These are the activations of a small neural network, seen along a few directions. Each row is one input.
In each table, some parts of the input vary, and every possible input appears once, in random order.
A made-up example of a description, with smaller parts first: one of 3 separate values, together with either a single point or one of 9 places along a line or (one of 5 places around a ring, together with one of 6 places along a line).
Shared parts are said once, and a part with two or three values counts as separate values.
In the rows, zero is written as 128.

Other details of the inputs shift rows strongly along three fixed directions, in all tables alike. That doesn't count.

Table:
x1: [128 156 104 125 112 107 142 146 113 107 131]
x2: [162  64 127 188 147 189  96 102 164 124 117]
x3: [ 83 174 128 116 160 102 146  46 145  97 154]
x4: [131 146  97 129 108  98 148 123  87 129 142]
x5: [103 112 195  92 161 154 115 123 174 158  93]
x6: [ 98 146  94 107 157  91 150  59 134  94 116]
x7: [136  94  69 158 137 145 142  88 128  98 105]
x8: [140 123 139 134 103 132 102 194 113 154 129]
x9: [157 110  64 155 128 145 136 101 144  87 109]
x10: [ 71 175 110  96 142  69 147 114  83 108 151]
x11: [158  84 115 161 140 193 109 128 194 117  90]
x12: [146 112 141 154 108 135 106 189 100 146 155]
x13: [166  69 116 189 149 196 110 124 176 114 111]
x14: [139 123 135 128 137 145 112 133 154 129 131]
x15: [161 116 127 142  88 127 108 205 102 147 123]
x16: [106 102 195  75 159 131 112 114 164 162  91]
x17: [127 148  99 145 121 103 123 149 101 114 154]
x18: [ 82 150 101 115 177  93 143  61 129  90 141]
x19: [158 131 149 153  90 144 100 180 107 151 162]
x20: [112 168 176  97 116 105 122 171 120 153 156]
x21: [115 149 166  93 111 104 153 146  89 164 135]
x22: [112 100 212  66 150 136 124 100 153 192 101]
x23: [152 107  75 148 138 151 129  99 158  91 102]
x24: [101 118 224  83 168 143 112 121 176 169 110]
x25: [121 155 158  95  92 109 140 161 106 157 132]
x26: [129 117 133 100 146 142 142  62 164 135 107]
x27: [119 157  97 124 117 110 132 144 108 110 143]
x28: [147 115  90 173 139 160 127 110 161  95 138]
x29: [128 147 116 157 113 111 118 133  96 124 164]
x30: [172 122 130 145  78 145 133 182 107 156 133]
x31: [159 125 132 152 101 145 105 185 119 139 156]
x32: [142 125 138 120 116 136 130 141 144 132 111]
x33: [111 152 164 112 121  99 112 157 106 154 162]
x34: [ 93 143  98 103 152  97 153  52 131 107 116]
x35: [125 140  96 140 110 114 156 137  87 114 131]
x36: [156 105  64 158 122 154 139  92 143  95 108]
x37: [126 148 107 168 118 118 135 133  90 106 164]
x38: [ 89 176 109 103 131  72 166 114  82 101 139]
x39: [156 105 121 145  98 129 120 185  94 137 122]
x40: [105 113 207  75 159 139 122 117 173 161  86]
Each input here is: one of 5 places around a ring, together with one of 8 places along a line.
Changing only the place on the ring of 5 turns x34 into x7. The same change can be made to x29. Which row results?
Answer: x2
Changing only the place on the ring of 5 turns x23 into x15. The same change can be made to x27. Which row results?
Answer: x8
Start at x22 and move only the place on the ring of 5, one step at a time. The first step leads to x4. Which rows follow, in order?
Answer: x26, x30, x21
Which other rows does x38 become when the place on the line of 8 takes its other values? List them by row number.
Answer: x5, x13, x21, x24, x35, x37, x40
